M = (1.514, -1.800, 0.061, 2.109, 1.234, -0.754, 1.101, -0.498, 0.182, -0.966, -0.266, -1.397, 1.185, -0.242)
M[0]	1.514
M[4]	1.234
M[8]	0.182
M[2]	0.061
M[5]	-0.754
M[10]	-0.266
M[12]	1.185
M[11]	-1.397
M[6]	1.101

X =
[[ 24  43  15  13 127]
 [144 106  54  75 180]
 [157 100  57  67 176]
 [ 68 110  77 114  55]
 [124  88  35  14 151]
 [248 194 112  68  43]
 [ 92  86 156 109  14]
 [ 77  74  47  74 145]
 [136 124 124  96  70]]
Rows and columns are counted from 0.
row 0 col 0	24
row 8 col 3	96
row 8 col 1	124
row 6 col 4	14
row 6 col 3	109
row 6 col 2	156
row 0 col 3	13
row 0 col 2	15
row 7 col 4	145
row 4 col 3	14
row 5 col 0	248
row 0 col 1	43
row 1 col 2	54
row 4 col 2	35
row 6 col 0	92

W =
array([[637, 287, 375, 616, 262, 566, 396],
       [510, 373, 327, 708, 220, 563, 476],
       [728, 485, 787, 349, 863, 546, 450],
       [739, 268, 445, 527, 349, 569, 358],
       [757, 444, 771, 349, 828, 548, 428],
       [793, 311, 655, 383, 641, 560, 360],
       [735, 477, 787, 351, 858, 546, 447],
       [405, 518, 319, 765, 229, 555, 595],
       [421, 488, 318, 762, 223, 559, 570],
       [520, 765, 771, 400, 899, 537, 631],
       [411, 505, 318, 765, 226, 555, 583],
       [513, 783, 765, 405, 897, 538, 641],
       [357, 810, 423, 704, 416, 539, 712]])
Rows and columns are counted from 0.
row 0 col 0 => 637
row 9 col 6 => 631
row 8 col 3 => 762
row 1 col 2 => 327
row 2 col 1 => 485
row 10 col 1 => 505
row 0 col 1 => 287
row 11 col 3 => 405
row 3 col 3 => 527
row 4 col 6 => 428
row 12 col 5 => 539
row 2 col 0 => 728
row 8 col 4 => 223
row 11 col 6 => 641
row 0 col 4 => 262
row 11 col 0 => 513
row 1 col 3 => 708
row 1 col 0 => 510
row 3 col 4 => 349
row 6 col 6 => 447
row 10 col 4 => 226
row 4 col 5 => 548
row 10 col 3 => 765
row 12 col 4 => 416
row 1 col 1 => 373
row 2 col 5 => 546
row 0 col 6 => 396
row 11 col 1 => 783
row 9 col 2 => 771
row 5 col 1 => 311
row 6 col 4 => 858
row 10 col 5 => 555
row 7 col 1 => 518
row 7 col 0 => 405
row 4 col 4 => 828
row 10 col 0 => 411

a =
33	11	-21	5	-29	18
-21	37	31	-20	14	-9
-3	11	-13	14	5	23
-3	0	17	-11	-3	-22
39	-14	-16	15	-37	10
22	0	-32	17	-3	32
37	1	-17	16	-30	20
a[0][-6] -> 33
a[5][-4] -> -32
a[1] -> [-21, 37, 31, -20, 14, -9]
a[3] -> [-3, 0, 17, -11, -3, -22]
a[0][-1] -> 18
a[:, 3] -> [5, -20, 14, -11, 15, 17, 16]
a[2][-3] -> 14
a[2][4] -> 5
a[-5][-6] -> -3
a[6][-1] -> 20
a[5][-5] -> 0
a[-5][-5] -> 11
a[4][-2] -> -37
a[0][1] -> 11

A = [ -4   0  39   4  -1 -12]
A[0]	-4
A[1]	0
A[3]	4

grid =
[  3.12  16.41   6.54  -6.30  12.88 -10.06  -7.26   3.52  14.42  10.48
 -21.04 -17.78  -8.61]
grid[0] -> 3.12
grid[-3] -> -21.04
grid[-9] -> 12.88
grid[-6] -> 3.52
grid[-4] -> 10.48
grid[11] -> -17.78
grid[-10] -> -6.30

x =
[[  7  -3  -2  -6   0   0   2   2   2   4  -2  -1   1  -4   2]
 [ 22  -1 -24 -19   0   0   9  12  14  17  -5   1   3   5   5]
 [-14  -3  -1   5   0  -9  -4  -5  -9  -4   9  -4  -4   3  -3]
 [-11   1   8   0   0   2  -2  -4 -19  -1 -11   5 -14   8  -3]
 [-23  10  18  19   0  11  -8 -10  -6 -16  -1   7  -7   5  -5]
 [ -3  -1  10   8   0  -5   0  -2  -9  -3   1  -2   4   1  -1]
 [ -1   1   6  10   0  -4   0  -1  -1  -3   5  -3   9   1   0]
 [ -7  -3 -14  -7   0  -4  -2  -1   1   2   7  -1  -9   1  -1]
 [ -7   4 -19 -13   0  12  -5  -1  16   0   2   6 -17  -3  -1]
 [-16  -7 -15  -9   0  -9  -5  -4  -8   0   9  -2 -18   1  -3]
 [  8   2  14   8   0   2   3   1  -2  -1  -6   0  11  -1   1]
 [ 27   3   6  11   0  -5  12  11  11   8  -1  -5  34   6   6]
 [  8   5   8  17   0   1   1   2  20  -7  12  -5  26  -5   2]
 [ -2   2 -14 -14   0   2   2   3 -10  10 -12   7 -17  16  -1]]
Rows and columns are counted from 0.
(0, 0) -> 7
(12, 8) -> 20
(1, 5) -> 0
(12, 1) -> 5
(0, 6) -> 2
(9, 5) -> -9
(12, 2) -> 8
(1, 1) -> -1
(0, 9) -> 4
(11, 10) -> -1
(5, 9) -> -3
(2, 8) -> -9
(13, 2) -> -14
(5, 10) -> 1
(13, 7) -> 3
(7, 7) -> -1
(9, 6) -> -5
(11, 2) -> 6
(4, 1) -> 10
(2, 2) -> -1
(11, 12) -> 34
(1, 4) -> 0
(9, 11) -> -2
(1, 13) -> 5
(10, 12) -> 11
(1, 7) -> 12
(10, 6) -> 3
(3, 2) -> 8
(2, 0) -> -14
(11, 11) -> -5
(0, 14) -> 2
(8, 2) -> -19
(6, 9) -> -3
(6, 4) -> 0
(8, 14) -> -1
(10, 11) -> 0
